Each row below holds a small network's activations on one input, seen along a few directions.
In each table, some parts of the input vary, and every possible input appears once, in random order.
Descriptions start from the smaller parts, as in this example, which fits no table here: one of 8 places around a ring, together with either a single point or (one of 2 separate values, together with one of 4 places along a line) or one of 9 places along a line.
Shared parts are said once, and a part with two or three values counts as separate values.

Other details of the inputs vary at random and push rows far along three fixed directions, the same in every table; ignore that.

Rows:
R1: [ 22   7  15  -3  14 -24 -27  33 -15  -7  -8 -19  28  -7]
R2: [-10  -3   2 -20  29   1   2  24 -11  66 -17   3   7 -15]
R3: [ 36   8  13  -3   3 -19 -11  25 -13  -6 -20  -1  40  10]
R4: [ 48  -8   1  -5  19 -17 -19  14   9  29 -24  -9  41 -14]
R5: [ 24  -2 -16  -4 -18 -13 -10  -7  32 -36  22   1  28   5]
R6: [ 48  -2 -21   5  13  -7 -17 -19  33   9   6 -10  25  -9]
R7: [-39  15  -7   6 -14  31  27  -6   6  16   8  14  -2   8]
R8: [-15  15  22   3  15   4   5  33 -28  22 -24   2  18  -7]
R9: [-23  16 -12  -4  -6  27  32  -1  -1  10  18  19 -18   5]
R10: [ 11  -4  -7  -3 -10 -18 -25   0  15 -27  16  -5  11   2]
R11: [  5   6  -5  14 -14  12   6 -23  18 -21   3  -5  16   9]
R12: [ -5   7  23  -4  14   3   4  30 -38  19 -22  -2  -4  -5]
R13: [-29 -32   3  -2 -13  -5 -15 -36   8 -34  -6   7 -46  10]
R14: [-21 -21  20 -20   7 -23 -34   3 -28 -10 -11 -10 -45   2]
R15: [-33 -11  20 -14   3 -11 -25   8 -19   2  -5 -20 -29  -1]
R16: [ 22  22 -22  16  -5  20  17 -15  15 -17  29   7   6   7]
R17: [-29  26 -22  13 -15  30  50  -4  -1  25  15  33  -7   8]
R18: [-20 -29  22 -15  -5 -31 -21   0 -29  -7 -20  -8 -42  -3]
R19: [  8  -6  14 -13  -3 -23 -22  37 -11  -2 -13  -4  27  -4]
R20: [-19 -29   3  -9 -17  -3 -15 -36   1 -32   0   5 -52   5]
R21: [-16 -29  30  -3  11 -13 -24   0 -26 -16 -27 -15 -39  -6]
R22: [ 23  -7 -20   5 -22  -1   0  -6  29 -30  19  11  17  12]
R23: [-29 -17   8   3  -5  13  -3 -49   6 -31   4 -21 -49  -4]
R24: [ -9  21 -24  15  19  50  45 -23  22  54  13  16  -4 -17]
R25: [  5  -2   0  -5 -16  -4  -7  10   9  -7   4  -6  22   6]
R26: [-15 -31  -3   7   9  10 -11 -70  22   3 -18   2 -48 -11]
R27: [-19  17 -36   9  12  43  33 -16  23  59  26  23  -7 -10]
R28: [ 29   1 -19   1 -10 -14 -12   9  23 -26  24   1  24  13]
R29: [-11  22  19  -6  22  13  21  36 -37  30 -11   1  -1  -4]
R30: [ -5  17  -3  11   1  13  33  -6  -9   6  12   4 -12  -3]
R31: [-19  31  -1  11  10  33  37  18  -8  22   9   8  10 -11]
R32: [ 30  17 -22  20 -11   1  14 -19  17 -21  30   1   9   5]
R33: [-16  12  21   6  19   8  13  37 -31  25 -25   5   8   1]
R34: [ 26   5 -26   5 -20 -15   0 -11  20 -24  31   4   9  11]
R35: [-23 -23  34  -7   5 -10 -25  -5 -26 -10 -28 -28 -31  -8]
R36: [ 33  -8   1 -15  -2 -32 -20  30   7 -22   1  -8  35  10]
R37: [-14   7  -2 -10  22  11  12  26 -10  75 -24  18  21  -9]
R38: [ 33   4 -13  17 -18  -9   9 -24  17 -28   8   6  19  11]
R39: [-16 -43  -3 -11   4  -3 -23 -43  13  14 -13   1 -43 -14]
R40: [ 33   0  13   0   1 -21 -20  28  -5 -14 -13 -12  41  -6]
R41: [ 14   0 -23   8 -28   0  -1 -24  39 -36  19  16  26  11]
R42: [-35  17  -7   0  -9  31  30  -2   7  14  21   5  -8   3]
R43: [-18 -24  30  -9  18 -15 -20   1 -26 -16 -22 -20 -39  -6]
R44: [ 23  14 -17  21 -18  12  28 -19  14 -13  21  10   8   3]
R45: [-19  36  14   5  20  20  18  47 -30  43  -3 -13  17  -6]
R46: [ 37  -3   0 -15  -8 -42 -13  24  -2 -14   1  -8  32   8]
R47: [ 23  -2   5 -14  -7 -26 -18  24  -6  -9 -16   6  31  15]
R48: [-23  -9  -3  15   4  16   1 -35   3 -25  13  -4 -52   0]
Each input here is: one of 2 separate values, together with one of 4 places along a line, together with either a single point or one of 5 places along a line.
Changing only the place on the line of 4 turns R36 into R13. The same change can be made to R31. Which row results?
Answer: R8
Changing only the place on the line of 4 turns R37 into R2. The same change can be made to R11. Which row results?
Answer: R23
Which other rows agree with R44 in the place on the line of 4 and the choice among 2 separate values? List them by row number.
Answer: R4, R12, R21, R35, R40
Change only the choice among 2 separate values in R22. List by row number the other rows that result.
Answer: R21
Change only the choice among 2 separate values in R16. List by row number the other rows that result.
Answer: R14
Change only the place on the line of 5 in R47. List by row number the other rows that result.
Answer: R7, R13, R17, R41

Rows:
R49: [ 63  -2  21   0   0 -45 -29  22 -14 -50 -10 -27  36   8]
R50: [-18 -21  14  -8 -14  -7 -11 -13  -2 -25  -8  -8 -15   3]
R51: [-41 -37  13  -4 -15   6 -15 -41   5 -38  -6  -1 -59  -1]
R52: [  6  25   4  -6  22   1   8  48 -15  51  -7  -3  44 -11]
R53: [ 60   1 -30  10 -15 -11 -17 -13  47 -20  13   8  56   8]
R54: [-21 -18  38 -26  18 -30 -43  42 -38   0 -26 -24 -18  -3]
R55: [-17 -15 -22   9 -27  28  21 -50  32 -40  25  19 -33   7]
R56: [ 22  12  45  -2  43 -20 -22  66 -49  31 -47 -26  34 -15]
R57: [ 10  15 -23  10  -9  19  27 -19  25  16  10  13  19   3]
R58: [ 69 -21 -18  -5 -18 -26 -18 -23  45 -34   8  -4  44   6]
R59: [-26  15 -23   9 -21  33  32 -30  20 -10  39   6 -27   6]
R60: [-37 -40  12  -6   7 -11 -21 -49 -10  -4 -12  -5 -81 -10]
R61: [  0  28  -6  -2  15  11  24  31  -9  52   2   3  25 -12]
R62: [ 12 -13   0  -6  14 -18 -18  10  -3  12 -12  -1   3  -5]
R63: [ -4  -6   9  16  18  17   4 -30  -8 -12  -8  -8 -38 -11]
R64: [ -6  16 -38  26  -8  41  31 -33  40  11  31  26  -1  -1]
R65: [  7  34  30   8  23   2   8  69 -43  16 -20 -10  35  -3]
R66: [ -2  13   1   1  12  22  19  29   1  42 -11  11  30  -9]
R67: [ 31   1   7  -9   6 -13  -8  31   3  21 -17  -9  58  -4]
R68: [-42 -37  50 -30  19 -36 -41  25 -56  -1 -52 -12 -50  -1]
R69: [-58  -5  -3   1   0  28  19 -23  -9  -3  15  15 -67  -5]
R70: [ 26  11  -1  -3   8 -20  -3  32  -5  32  -9  -6  40  -4]
R71: [ 21  38  24   5  25   0  17  80 -46  21 -17  -5  47  -1]
R72: [ -6  14  10  -5  -2  -9  -2  38 -23  16 -10   2  28   6]
R73: [ 69   6 -10  18  -1 -10  -3 -20  23 -35  10 -13  34   2]
R74: [ 72   0  -8  19  -6 -18 -21 -29  33 -52   7 -24  48   3]
R75: [-39 -20   8   1  -6  -3 -16 -19  -6 -20  -1   1 -49   1]
R76: [ 40  -6 -39   9 -18   2   3 -52  54 -31  38   7   7   2]
R77: [ 45 -26  -2 -10 -24 -50 -42 -14  14 -55   1  -7  14  16]
R78: [  2  31 -37  20 -32  30  43 -17  27  -3  37  25  18  13]
R79: [ 54   1 -53  20 -47  -3  10 -53  69 -68  58  17  26  23]
R80: [-13  34 -37  25 -24  39  47 -12  28   2  43  26  18  11]
R81: [ 31   2   1 -13  21 -21 -16  39  -5  22 -10  -4  37  -8]
R82: [ 53 -11  25   0  12 -42 -37   2 -11 -27 -26 -39  23  -7]
R83: [ -3  41 -25  11   8  45  43  17  15  50  26  11  35  -3]
R84: [  7 -42  31 -21  -4 -53 -63   0  -9 -48 -34 -19 -11   9]
R85: [-31  15 -22  13 -18  33  29 -31  20 -13  37  14 -21   3]
R86: [ 21 -44 -12  -7 -17 -25 -43 -75  41 -57  13 -27 -38   1]
R87: [-46  12  -4   6 -14  29  35 -19  -5   9   7  16 -33   6]
R88: [-57 -19  26 -12  10  -3 -19   0 -29  -3 -13  -6 -62  -9]
R89: [-25 -46   0   1 -26 -13 -39 -71  19 -68   3  -1 -68   8]
R90: [-68  -3  31  -9   9   9   6  11 -42  23 -27   2 -43  -1]
R91: [-14  22  15 -13   9 -10   8  54 -34  32  -7  -5  16  -5]
R92: [-21  24  -4   5   9  22  30  17 -17  59  -7  13   4  -8]
R93: [ 34 -47  18 -21   2 -60 -64 -17  -5 -26 -30 -21 -11  -1]
R94: [-65 -33  35 -17   3   2  -3 -15 -38   1 -23  -3 -81  -7]
R95: [-22  43 -39  23 -14  57  65   6  12  26  36  46  10  10]
R96: [-31  22   6  -1  -5  25  41  29 -19  34  -1  10   5  -2]
R97: [-16 -28   3  -3  -7   4  -3 -45  12  -6  -8  -7 -37  -9]
R98: [-36   6 -12   7  11  42  19 -19  11  26  15   8 -34  -9]
R99: [ 52 -13  13 -20  -9 -56 -36  30  -3 -30 -17 -10  47  17]
R100: [-22  33 -17  13 -12  25  43  15  -3  26  22  18   7   5]
R101: [ 25  -3 -10  -8  12  -4 -11  10  13   7   5  -5  17  -2]
R102: [-20  25   5 -10  16  15  20  59 -29  37   3   6  10   1]
R103: [-57  -8   2   6   5  33  18 -44  -1  20  -8  11 -54  -6]
R104: [-32  11   0  -3   0  14  23   7 -15  13  14  12 -28  -2]
R105: [-21  24  18  16   4  18  27   6 -31  -1  -2 -10 -20  -3]
R106: [-27  16  18 -12  11   2   2  45 -31  26  -4 -11   6   0]
R107: [-23  21  -1  -4  23  29  30  24 -18  60   4   7 -10  -9]
R108: [-56 -36  32 -12  20  -2 -27 -23 -25  13 -41  -5 -70 -12]
R109: [ 33 -34   6 -15   4 -28 -33  -4  12 -16 -20 -10  14  -4]
R110: [ 25  18 -51  23 -23  38  45 -52  59  -6  39  33  18  11]
R111: [  7  47 -12  32  -8  40  48   5   4  -8  26   6  30   6]
R112: [ 20   5   0 -12  -4 -16  -6  25  -3  -8  12  -7  18   9]
R113: [  5   6   0  -4   3 -14  -2  39 -14   6  -1   7  19   6]
R114: [ 55 -10  -5  -9   5 -36 -33  21   8  -2 -15  -2  48   3]
R115: [ 10  10  10 -10  25  -9 -12  46 -13  38 -15  -4  31 -13]
R116: [ 37   6 -23  10  -8  -8  -4  -7  32  -2  14   1  45   3]
R117: [ 46 -24  -7  -8  -2 -30 -32 -13  25 -26 -12  -2  26   7]
R118: [-45 -37  15  -4   3  -3 -27 -54  -9  -5 -20  -8 -70  -9]
Changing only one part turns R105 into R82. The same change can be made to R49. Which row results?
Answer: R73
Changing only one part turns R75 into R64. The same change can be made to R112. Which row results?
Answer: R107
Describe the family of inputs behind these rows.
Answer: one of 2 separate values, together with one of 5 places around a ring, together with either a single point or one of 6 places along a line
Change only the place on the ring of 5 in R107. List by row number the other rows that result.
Answer: R83, R86, R98, R101
Which other rows agree with R91 in the choice among 2 separate values and the place on the ring of 5? List them by row number.
Answer: R59, R78, R87, R96, R100, R105
Change only the place on the line of 6 in R50. List by row number the other rows that result.
Answer: R72, R80, R85, R90, R106
Change only the choice among 2 separate values in R54. List by row number the other rows that result.
Answer: R98
